A small network was shown many inputs. Here are its activations along a few directions, one row for each input.
Each table varies a few parts of the input and shows all the possible inputs, shuffled.
Descriptions start from the smaller parts, as in this example, which fits no table here: one of 2 separate values, together with either a single point or one of 9 places along a line or (one of 4 places along a line, together with one of 8 places around a ring).
Shared parts are said once, and a part with two or three values counts as separate values.
In the rows, 128 means zero.

Table:
x1: [171 120 105 114 112 134 104  97 148 175 188 135 158 111  75  91]
x2: [142  94 131 137 127 157 159 155  79 114 103  92  95 149 199 105]
x3: [157  92 114 142 127 134 114 115 122 114 158 173 110 110  87 115]
x4: [184 126 101 125 133 128 135 138 109 116  90 109  99 156 169 137]
x5: [192 161 104 105 115 133 120 117 137 178 135  68 145 172 148 113]
x6: [117  59 135 148 122 155 140 134  94 117 158 156 106 100 125  90]
x7: [150 128  98  96 127 123 123 174 138 156 131 114 167 176 149 129]
x8: [ 76 217 166 128 148  91 131 114 157 101  57  96 138 130 142 188]
x9: [126  92  97 101 130 134 111 148 147 158 187 170 174 119  87 107]
x10: [ 71 115 163 154 125 126 129 113 127 103 134 165 107  88 102 137]
x11: [ 98 154 160 148 128 117 146 137 116  98  69 103  95 146 177 165]
x12: [ 52 178 161 137 143 103 123  95 162 105 126 155 142  78  76 159]
Q: What is each input in this table made of?
A: one of 2 separate values, together with one of 6 places along a line
Q: Changing only the place on the line of 6 turns x6 into x1. The same change can be made to x2. Which row results?
A: x5
Q: Change only the choice among 2 separate values in x9. List by row number the other rows that result.
A: x7

Table:
x13: [ 68 215 171 134 150  97 129  95 156  95  70 111 125 111 119 183]
x14: [ 38 191 180 135 151  93 134 134 148  80  70 132 131 115 133 186]
x15: [156 105 118 134 124 142 140 133 103 125 119 115 102 137 157 115]
x16: [127 128 144 142 132 135 138 123 110 104 102 118  99 129 150 133]
x17: [102 187 149 128 142 108 126 104 148 116  89 108 127 126 125 164]
x18: [ 60 185 185 153 144 110 141 108 127  64  65 127  88 100 137 176]
x19: [167  90  92 108 120 142 133 171 112 155 143 117 143 166 160 104]
x20: [174  30  88 140 103 152 111 117 119 156 232 197 138  83  56  59]
x21: [150  38  82 117 108 141 104 142 138 173 237 204 174  98  53  71]
x22: [ 67 162 161 128 143 112 134 140 138 102  88 126 130 132 139 165]
x23: [180  66  75 119 110 140  98 105 147 186 239 179 171  94  42  72]
x24: [134 164 133 124 128 118 125 113 140 136 110 103 128 139 133 142]
x25: [101 135 140 124 134 121 133 148 130 124 108 122 137 143 147 144]
x26: [134 112 117 116 127 135 132 159 120 139 126 119 138 158 153 123]
x27: [171 139 112 116 124 137 122 124 131 149 132 101 134 155 140 121]
x28: [198 117  88 110 115 141 124 133 124 169 149  96 140 159 148 102]
x29: [ 89 156 167 150 135 122 141 113 119  89  85 120  94 110 146 154]
x30: [187  84 103 127 113 158 140 142  94 140 141 110 106 150 166  90]
Q: What is each input in this table made of?
A: one of 3 separate values, together with either a single point or one of 5 places along a line

Table:
x31: [ 93 200 175 147 119 103 160 102 120 101  33  72  74 119 198 170]
x32: [128 132 127 128 118 130 109 117 158 127 176 167 157 103  84 125]
x33: [ 97 130 132 113 137 117 105 110 158 161 158 144 172 107  73 127]
x34: [ 62 205 208 154 144  96 122  98 143  79  42 102 111 117 130 189]
x35: [113  93 107 150 132 133 129 115 117 130 180 167 104 117  72 118]
x36: [195 121  93 113 113 146 115 139 142 151 159 119 156 153 147 118]
x37: [163 135  93  99 135 131 122 132 141 177 150  92 172 159 130 113]
x38: [107  60 142 138 126 162 124 134 108 111 170 180 118  87 104  95]
x39: [184  75 108 122 111 163 138 157  89 134 154 123 112 148 156  74]
x40: [ 63 176 156 116 147  93 147 170 129  89  45 121 115 154 171 179]
x41: [201  80  70 129 126 133 137 136 103 148 142 122 116 145 143 101]
Q: What is each input in this table made of?
A: either one of 3 separate values or (one of 2 separate values, together with one of 4 places along a line)
Q: What sort of input is x36?
A: one of 2 separate values, together with one of 4 places along a line

Table:
x42: [127 134 106 117 147  99 106 172 168 141 116 127 172 150 130 150]
x43: [ 72 101 149 109 113 130 133 184 113  87 136 168 133 125 124 118]
x44: [156  79 105 138 141 159 130 112 104 163 131 105 126 153 141 112]
x45: [ 54 200 171 137 187  92 126 114 119  68  34  92  97 149 183 198]
x46: [210 155 104 116 113 147 125  89 123 163 147 107 127 160 105 128]
x47: [118  92 115 131 157 112 112 146 131 147 127 140 151 103 106 117]
x48: [ 74 110 146 114 133 134 106 131 125 126 150 152 167 104 104  96]
x49: [182 136 111 110 136 143 126 162 139 151 124  81 153 185 164 131]
x50: [196  78 121 147 119 167 143  84 115 131 159 136  77 120 121 113]
x51: [139 143 104 123 122 120 135 154 149 164 133  94 162 162 164 126]
x52: [113 170 136  97 112 119  87 112 155 134 169 146 160 108  78 119]
x53: [ 86 148 139  99 136 116 117 175 171 133 147 123 185 143 119 145]
x54: [144 106 126 122 127 134 156 124  99 162 143 113 142 116 133  83]
x55: [128  94 129 143 109 136 181 159  83 138 124 147 102 159 155 115]
x56: [ 61 197 200 165 102 119 139  87 114  54  35 101  97  91 183 182]
x57: [106  74 113 134 135 113 146 177 117 119 110 167 113 142 127 153]
x58: [106 115 145 148 126 140 107 118 136  91 184 168 114  74  77  97]
x59: [170  82 115 134 119 155 167 169  75 112 118 121  91 181 150 125]
x60: [150 149 107 107 127  99  84 111 157 155 142 145 148 115  91 136]
x61: [159  94 125 144 111 144 141  90 121 139 172 145  86  86 132  88]
x62: [137  86 109 152 126 125 105  97 139 109 148 180 115  80 101 119]
x63: [ 79 236 163 127 148 118 124  86 157  84  39  72  83 106 161 163]
x64: [176 164 104 130 100 121 147  89 133 174 157 113 143 133  95 129]
Q: What is each input in this table made of?
A: either one of 3 separate values or (one of 4 places along a line, together with one of 5 separate values)
Q: Change only the choice among 5 separate values in x54. List by row number the other rows that result.
A: x51, x55, x61, x64
